A small network was trained on invented records. Each row is its activation on one of them, seen along a few directions.
After each row come some of the record's fields: DELE, NOK, GITEL, GOZ, TUPA, ZIROB.
A field that a record lacks is left out.
Other fields move the rows too, some of them a lot.
Strong random noise was added to every row along 20 fixed directions; ignore it. To show where, here is one row again and again, with new noise each time:
[-101   39 -241   50  179 -585  -41 -113 -103  -42  -70 -469 -198 -257
  141 -754   46 -207   66   65  442  231  453 -243  314 -283  601  342
  174  221  174  546]
[  13 -180  185   11  122  -40   28   72  227 -181  -18 -308    9 -149
 -221  388  132  132 -173 -112 -341  178  -85  248 -265 -108   55  440
 -357  223   24 -107]
[ 218  402 -450  556 -297  131  285 -417  -93 -109 -207  455 -232 -142
  579  488  268  299 -209  212 -492 -396   43   24 -164  -85  408   63
 -180 -339 -646  -91]
[-234  448   -3 -237  103  323   32 -192  601  -90  -65  -60  337 -384
 -462  297  283 -560  296 -307  126 -302   16 -256  -40 -183 -724  372
  288 -293  -55  413]
[-453 -209  -54 -451  135    1 -445 -306 -117 -162  318    3 -130 -396
  117 -249  375  -22  177 -255  -52 -139  -46 -489  854 -146  134  181
  533  128   66  -86]
[ 263   11   68  -26  -39  532 -157   -5 -272 -214  314 -291  245 -220
  216  104 -279   17  -39 -561 -286  273 -250  543 -166 -382  107 -109
  220 -232 -140 -584]
[ 563  769 -344   37  278 -191  -32 -252 -349  330  -17 -185  -32  179
 -264  249 -487 -319   -9  319 -420  119 -117   93  193 -127  168  338
 -275 -298 -284 -492]
[  28 -110    4   17  -49  137  -48   83  119   -9   28   50    9 -201
  241   10  -82   45  254  -23  222 -562  223   67  225 -366   65  -49
  250  -44   -6   88]
[ 189  230  202  389 -112 -307  152 -349   99  175 -326  -76 -218  297
  -93  -30  453  146   41  300 -199 -332  244   57  150 -281  269  107
   49   27  -71  643]
[ 422 -286 -422  133  116  -50  237  458  -31  258  112 -372 -205  567
   58  579  161  133  310  165  181  195  229   51 -279 -270  249  232
 -188  -31 -403  240]
[-161 -208 -139  -24  149 -640 -273 -136 -250  255  498 -259 -211  550
 -245  148  369   84 -368  -42  -73  548 -211 -337  467 -101  -77  566
 -104  129    1  155]
[ -16  247 -123 -187  171  -40   35  -74 -266 -111  355 -155 -210 -120
  111  407  252 -120  -83 -118 -489  364 -250  100  300    5  346  573
 -482   17  -50 -275]
[ 116  -82 -450   41  281   81  -91  -37   38  333 -437 -289  -56  -72
 -170   80 -244  147  342  -45 -235 -411   29  -17 -255  250 -321  272
  263  -66 -149  -98]
[-248 -114  152 -325  225 -102 -133  -36  300  370  225 -684  105  -83
 -328  -53  216 -372 -269 -696  227  306 -252 -140 -187 -285 -498  115
  609 -244  473  122]
[-154  -40 -192 -736  174  375  -66  418 -465  -93  177   16 -110    7
   65  375  517  313  496 -381   92 -198  -42 -214  622  508  679 -278
  119  357 -204  -29]
[  45  124    8  557   87 -218  122   29  176  465 -441   68 -310   88
  132   14 -266  -61   95  125 -284 -559  -43   51 -116 -167 -484  288
  185 -277  219 -166]
[-177 -505  147 -622  312 -107 -380  186  102 -144  201 -178 -170 -244
  -95  -50   98 -112   61   30  -52  223   95 -374  252  -83  159  145
  -37  331   92 -480]
[-197  207  180  210   40  -21 -368 -321 -348 -129 -311   31 -190 -599
   -2 -384 -258  124   21 -210 -385 -464  281    7   88  161  147 -238
  178  133    5 -350]
[ 136  -91  115  342  -31  108  203  719 -258   69   10  450 -121   23
  346 -535  -85 -524  626 -168  199 -200 -232 -391 -157  735  -28 -157
 -139   44  286   -2]
[-224 -817  380 -316  119  -62 -476   -6  368 -296  -85  290  -31   61
 -341  162   83  234  -96  477 -524  442  -47 -658 -367  119 -107 -575
  301  215 -291 -653]
[ 292 -102 -107 -296   31 -327  -49   71  365  328  112  562  253  374
   29  134    8   54 -304  580 -301 -121 -659 -400   60  720  280   30
 -257  -32  -24  -37]
[ 260  623   68 -128   -3  249 -198   79  -58 -287  148  -72  357 -284
 -336  327 -107 -194  -38 -324   72  -75  303  172  -60  -96  315    4
 -353   31 -473  -49]

[-496 -316  -10 -237  191 -227 -246   18  316  306 -324 -124  -68 -223
   22 -130 -496  275 -101    8   10 -489  307  261    2  -67 -761  167
  136  -31  460  -32]	DELE=supe, NOK=vemib, GITEL=kavo, GOZ=lato, TUPA=vuros, ZIROB=dudiz
[-285 -173  510  582    2 -434  -13  530 -189 -116  146  490 -274  102
   49  -37 -344 -140  233  288 -300   37 -130 -156   41  446  -32  -60
 -465  271  355  -45]	NOK=muzur, GITEL=gen, GOZ=vin, TUPA=kon, ZIROB=pav
[-100   46  -12   87   46   92 -326 -214   45 -320 -132 -347  -10 -232
 -282 -184  282 -134  128 -487 -167  317  340 -116  -96 -247 -214  412
  178   79 -339   57]	DELE=supe, NOK=muzur, GITEL=kavo, GOZ=vin, TUPA=kon, ZIROB=dudiz
[ 124 -178 -219 -130  177  -91 -152  331  618  223   32  -15  155   62
  152  -71  161 -137  -83 -103 -239  245 -441 -224 -377  532  268  507
   31  -61  -74   49]	NOK=muzur, GITEL=gen, GOZ=vin, TUPA=kon, ZIROB=tefa
[ 344 -319   40 -125 -161  113  325 -768 -292  -22   52 -148   49  -27
  -21 -121 -125  135  -15  730 -171 -128 -207  378 -144   69   -2 -375
 -231   57  278  217]	DELE=supe, NOK=vemib, GITEL=gen, GOZ=vin, TUPA=kon, ZIROB=tefa
[  82   21 -472 -200   37   29 -578 -263 -424 -342  434 -403  262 -489
   36 -491 -393 -142  -83 -327  335  256  473  112   96 -163  210  362
 -219  164 -385   54]	DELE=supe, NOK=muzur, GITEL=kavo, GOZ=vin, TUPA=kon, ZIROB=ninef
[ -66 -383  114   75  -77   -6 -242 -428  181  -39 -129  -41  143 -387
  141 -700 -192   38 -295    4   59 -190  -69   -9 -173 -107 -215  -35
  357   35  258 -104]	DELE=fetu, NOK=vemib, GITEL=kavo, GOZ=lato, TUPA=kon, ZIROB=tefa
[ -82  -95   72 -213  134  303  -80   -2 -484 -241  -71 -223   35  -21
 -485  306 -187  322   73 -298   71  -75 -137  211  406 -178 -293  -42
  142  389    8 -623]	DELE=supe, NOK=vemib, GITEL=kavo, GOZ=vin, TUPA=kon, ZIROB=ninef
[  -7 -250   79 -186  148   93  -27 -163 -243 -393  303 -307  -14 -214
 -262  307 -302   15  159  365  -57  466  239  132  130 -602  145 -189
 -120  118  -77 -312]	DELE=supe, NOK=vemib, GITEL=gen, GOZ=lato, TUPA=vuros, ZIROB=pav
[-173  106  -41 -354 -128  406 -192 -475 -216 -402 -174  367  304 -116
 -152 -132  158  184  337  197  -27 -188   92 -320  334  174   90 -654
  522  109 -408  212]	DELE=supe, NOK=vemib, GITEL=kavo, GOZ=lato, TUPA=kon, ZIROB=dudiz
[  31  138  382  178   57  218  -90  563   82   35  432   35  275 -166
 -363  393 -362 -346  396 -460   63 -167 -200    1  -14   79  -35 -294
  148 -135  216 -121]	DELE=fetu, NOK=vemib, GITEL=gen, GOZ=vin, TUPA=vuros, ZIROB=dudiz
[-380   89 -353  548   94 -512 -185  177  608  161  298  212  239 -230
  512   70 -454   80 -160  122 -585  371 -502 -110 -262  268  771  191
  547 -459  -52  293]	NOK=muzur, GITEL=kavo, GOZ=lato, TUPA=kon, ZIROB=ninef
[-228  544   63   78  -62  414 -345  218  -20 -203 -190  337   19 -458
  569 -426 -313 -165 -123 -580 -170  -57  265  252 -197   28 -162    5
   57 -331 -195 -617]	DELE=fetu, NOK=vemib, GITEL=gen, GOZ=lato, TUPA=vuros, ZIROB=tefa
[-324  328 -403  209  141   61  148 -125  -51   93  324  -73 -286 -665
  165  610 -250 -280  465  124  -78 -375  247  -63   30  -92  186  -63
   40 -408   -2   49]	NOK=vemib, GITEL=kavo, GOZ=lato, TUPA=vuros, ZIROB=sumur
[-338 -461  327  119  217 -181 -655  115   53  189  129 -236 -318  122
 -200   57 -385  246  305  266 -575  182  539  245 -318  -21 -250 -144
   10  -51  -26  -86]	DELE=supe, NOK=muzur, GITEL=kavo, GOZ=vin, TUPA=vuros, ZIROB=tefa
[  88 -400  299 -448   19  426   77 -325  729  -42  -65  277  262 -665
  462  -37 -229 -106  132  474 -587 -589 -587  238  112 -227  -22  121
  214 -244  523 -391]	DELE=supe, NOK=vemib, GITEL=gen, GOZ=lato, TUPA=kon, ZIROB=dudiz
[ -42  192 -253  156  -16  240  -37 -262   97  222 -154 -254  146 -123
   -7   33 -501  -38  348    8  -83 -459  513  646 -611  129 -760   -7
  -67 -416  -68  606]	NOK=vemib, GITEL=kavo, GOZ=vin, TUPA=vuros, ZIROB=pav
[-163   17 -367  370   82 -222  147   40   77  187 -102 -311 -268  -25
   55  472  231  354  -10 -129 -318  -29  -43   85 -371  441  468  228
  -19   61 -149  427]	NOK=muzur, GITEL=gen, GOZ=vin, TUPA=kon, ZIROB=tefa
[-115 -573  132  128  -13 -526    9  169  844  470 -232   81 -171   48
  317  104  -95  381 -603  477   22 -435  110   65 -446 -135  -27   72
  -51  -69  362  100]	DELE=supe, NOK=vemib, GITEL=gen, GOZ=vin, TUPA=vuros, ZIROB=tefa
[ 261 -364  221  184  167  -10  -91  416  -82   -8   -1  -56 -188  415
 -714  154  335  -97  940  196 -139  -90   94 -487   36  567  226   -1
 -146  549 -240  258]	NOK=muzur, GITEL=kavo, GOZ=vin, TUPA=kon, ZIROB=sumur
[ 129  118  368  -17 -195   94 -260 -312  460  228   41  153 -138 -172
 -154 -147  536 -626 -304 -233  246 -741  359 -327 -103 -281 -822  480
 -393  -69  -17   12]	DELE=supe, NOK=vemib, GITEL=kavo, GOZ=vin, TUPA=kon, ZIROB=sumur
[ 217 -357  148    4 -247  -16 -623 -251 -186  363  678  241  322  441
 -172    4 -263   75   27  275  106 -430  108  -60   94  112 -320 -519
    8  -96 -242  451]	DELE=supe, NOK=vemib, GITEL=gen, GOZ=lato, TUPA=kon, ZIROB=ninef
[ -23 -168  284  164 -175  249  -36  232  471 -394 -424  360  195 -136
 -121   93  329  348  -42 -244 -171 -270  -42  -96 -269  206   33  -15
   33  313 -231  -80]	DELE=supe, NOK=muzur, GITEL=kavo, GOZ=vin, TUPA=vuros, ZIROB=sumur
[  79 -151 -258  147 -112  169  129 -114 -139  -40   62  207 -386  -49
  262  335  271  -27 -245 -144 -180   54 -119 -322 -168 -106 -305   62
 -142 -182 -300 -814]	NOK=muzur, GITEL=gen, GOZ=vin, TUPA=vuros, ZIROB=sumur
[-147  302  292  109   76 -195  145 -146 -326  162  226  -89 -233   64
 -122  -97   93 -454  275   24 -253  173 -122   -7  250   23 -182   22
  -89 -146  425  258]	DELE=supe, NOK=muzur, GITEL=kavo, GOZ=vin, TUPA=kon, ZIROB=pav
[-255  -47  144  -31  235  -42 -498  819  -75   81  481 -208  -23  164
 -204  433  -21   57  245 -619   26  104   76    2  276  117  272  349
  -29  305  -89  -48]	DELE=supe, NOK=vemib, GITEL=gen, GOZ=vin, TUPA=kon, ZIROB=sumur
[ 208  227 -145   76  244 -415 -123  459   91   36 -387  105  -45  157
  -58 -175 -344  -72  272  351  -58 -151  313 -115  123  401  430  465
 -441  409 -181   88]	NOK=vemib, GITEL=gen, GOZ=vin, TUPA=kon, ZIROB=dudiz
[ 110 -213 -395  -26   82 -197  622  -69  -35   20  484 -213  153 -212
 -134  440 -119 -155   44  522  372  441 -455 -302  -82  -10  617 -366
   74 -145  307  284]	DELE=supe, NOK=vemib, GITEL=gen, GOZ=lato, TUPA=vuros, ZIROB=sumur
[  27 -557   -3 -112  -64   81  111  -52  147 -383   51  298  211   46
 -425  290  172  367   32  296  525 -411 -232 -363  734 -446 -409  310
   37  436    7 -210]	DELE=fetu, NOK=muzur, GITEL=gen, GOZ=vin, TUPA=vuros, ZIROB=pav
[ 279   17 -209  -54 -103 -295 -147 -459 -228  328   91 -336    6  -54
  133 -364 -151   92 -848 -264  228 -128  -25  250  -19 -114    5  189
 -160  -33  159 -156]	DELE=fetu, NOK=vemib, GITEL=kavo, GOZ=vin, TUPA=kon, ZIROB=dudiz
[ 299 -370  630   -1 -223  -68 -184 -222  188   66   33 -105   35  150
  -25 -338   79   58 -516   38  -35  -50   14  208 -209 -441  -21 -239
   -6   79  197 -138]	DELE=supe, NOK=muzur, GITEL=kavo, GOZ=vin, TUPA=kon, ZIROB=pav
[  16  -66   83 -531  -43  151   50  204  134 -123  220 -107  -85   70
  343  235  -60  -84 -201   63  195  406  330  380 -130 -525  -20 -259
 -222 -207  -31 -335]	DELE=supe, NOK=muzur, GITEL=kavo, GOZ=vin, TUPA=vuros, ZIROB=sumur
[ -69  176 -150 -492  170 -133  -22 -235   70  620 -646 -345 -284  -98
 -149  106  503  512 -464 -316  -22 -590   39 -233  -34  391  470 -443
  504  104  122  -55]	DELE=supe, NOK=muzur, GITEL=gen, GOZ=lato, TUPA=vuros, ZIROB=sumur
[ 280  185  548  267   43    0 -159  937   -4  164 -194 -211   60  731
  -32 -631 -145 -191  169 -426  397  650  215  228 -240 -272  206 -328
  367  -46    4 -117]	NOK=vemib, GITEL=kavo, GOZ=lato, TUPA=vuros, ZIROB=tefa
[ 445  -81  594 -157   -5  108 -106 -100  652  315 -138  -40 -180   35
  -95 -145  767 -434 -169  -27 -485 -254 -142 -106 -284   65  -63  615
 -527   21  127  -98]	DELE=supe, NOK=vemib, GITEL=kavo, GOZ=lato, TUPA=kon, ZIROB=tefa

Which values does each new row have?
[  66  222  168  -88  -63  123  229 -102   50   47 -362 -256 -158  186
   14  120  393  150  -69 -147  118 -165  167  245  100 -377  128 -129
  277   67  -19  111]	NOK=vemib, GITEL=gen, GOZ=vin, TUPA=kon, ZIROB=sumur
[  40 -152 -293 -310   79   24 -189 -101 -116   49 -106  398   74  315
 -313  -90  160  133   27  277   46  -20 -280 -663  344  434 -289   30
  106  130 -259 -347]	DELE=supe, NOK=vemib, GITEL=kavo, GOZ=vin, TUPA=vuros, ZIROB=tefa
[   2  247  346  -87  184  139 -361  801  310  187   46  -30  107  -75
 -401  556  179  -53  -64 -747 -133 -209    5  -73 -232  296  220  207
 -257  168 -181 -259]	DELE=supe, NOK=muzur, GITEL=kavo, GOZ=lato, TUPA=kon, ZIROB=ninef
[ -42  -72  401  -58   48  -50  110  -98 -147  -83  305  -28 -111 -245
 -453  391 -120  -82  184  260  -51 -352  126  150  166   45  -69 -204
 -538  194  339    3]	NOK=vemib, GITEL=kavo, GOZ=vin, TUPA=vuros, ZIROB=pav
[ 306 -126  229 -140 -202   60 -477 -418  212   73  290  -27  280  -94
   -6  -68  361  140 -503 -349 -204 -197 -130 -123  164 -333  316  -55
  245  -74 -210  -66]	DELE=supe, NOK=muzur, GITEL=gen, GOZ=lato, TUPA=vuros, ZIROB=dudiz
[-263   47 -308  -80 -183  -58  393   49  241  -54 -346  505 -112   10
  521  186  472  299 -424   19  -42 -262 -184  -62  -48  509 -148  455
 -452   90   -4  248]	DELE=supe, NOK=vemib, GITEL=gen, GOZ=vin, TUPA=kon, ZIROB=dudiz
[-126 -252   54 -611  -31 -218 -710 -147  199  255  335    9   24  310
  344 -363 -163  255 -263  106  -14  -27  230  160  429 -150  172 -207
  366  -82  -97  -61]	NOK=muzur, GITEL=kavo, GOZ=vin, TUPA=kon, ZIROB=sumur
[ -21  289  399  259   92  -23 -145 -402 -496 -231  232 -472  186 -325
 -769  -84 -310  -44  301 -234 -357   88 -108  323  305    5  106   -2
   -3  232  271  177]	DELE=supe, NOK=muzur, GITEL=gen, GOZ=vin, TUPA=vuros, ZIROB=pav
[ 182 -312 -207  261   49  -63  -75   -3 -348  161  495 -298  -55  -88
  134 -267 -394  -72  608   85  120 -138   59  184  250  -40  278    5
   89  -33  226  327]	DELE=supe, NOK=muzur, GITEL=kavo, GOZ=lato, TUPA=vuros, ZIROB=sumur
[-344 -369  311  102  152 -157 -250  390  666   42   63  -44 -439    4
 -136  768  256  105  251  173 -316 -220  540  -93 -301 -225   21  133
 -138  124 -200   53]	NOK=muzur, GITEL=kavo, GOZ=vin, TUPA=kon, ZIROB=sumur
[ 299  315 -195  285  -84 -465 -382  214 -300  241   -1   56  112  488
  171 -554 -218   -2 -430 -313  265  187  205  -69  205  -36  171  287
 -108   24 -319  -14]	NOK=vemib, GITEL=kavo, GOZ=lato, TUPA=kon, ZIROB=dudiz
[-427 -302  272  337  -40 -427   53   58  274  122 -134  154 -208  -84
 -160  333  -42  435 -121  217  -94 -330  -37 -278  -58  124  332 -700
  536  130  213   41]	NOK=muzur, GITEL=kavo, GOZ=vin, TUPA=kon, ZIROB=sumur
[-306  527   43  305 -118 -374  -37  255    7  110 -157  243   28  234
  195  152   37  572 -424 -227  216 -366  116  286  513 -152  487  107
  144   82  -24  386]	DELE=supe, NOK=muzur, GITEL=kavo, GOZ=vin, TUPA=kon, ZIROB=pav
[-109  -93 -333  271    8 -584 -253 -162   22 -187  391  278  235  -36
 -439 -109 -182  -78   -9  447  579  -98   13 -757  675 -156   72  369
   71  300 -164  336]	DELE=supe, NOK=muzur, GITEL=kavo, GOZ=vin, TUPA=kon, ZIROB=sumur
[ 311  442   51   70   89  209  387  264 -242  -65 -403 -201   10  468
 -213  253   45   33  -10 -221  -75  260 -257  412  105 -184 -260  412
 -250   93  -35 -359]	NOK=vemib, GITEL=gen, GOZ=vin, TUPA=vuros, ZIROB=pav
[ 219   38   30 -191  320  -57 -246  646  468  329 -380 -161   77  197
 -379  320 -224   35  -81 -170  -63 -120   77 -163 -450  267   76  -16
   66  117 -221 -433]	NOK=vemib, GITEL=gen, GOZ=vin, TUPA=vuros, ZIROB=pav
[ 478 -202 -572  107  -35  -85 -125 -505 -147  117  272 -188 -128 -297
  464 -409 -436 -548   67  391  149 -164  413  -46 -171 -387 -278  484
 -410 -258 -195  -17]	NOK=vemib, GITEL=gen, GOZ=vin, TUPA=kon, ZIROB=dudiz
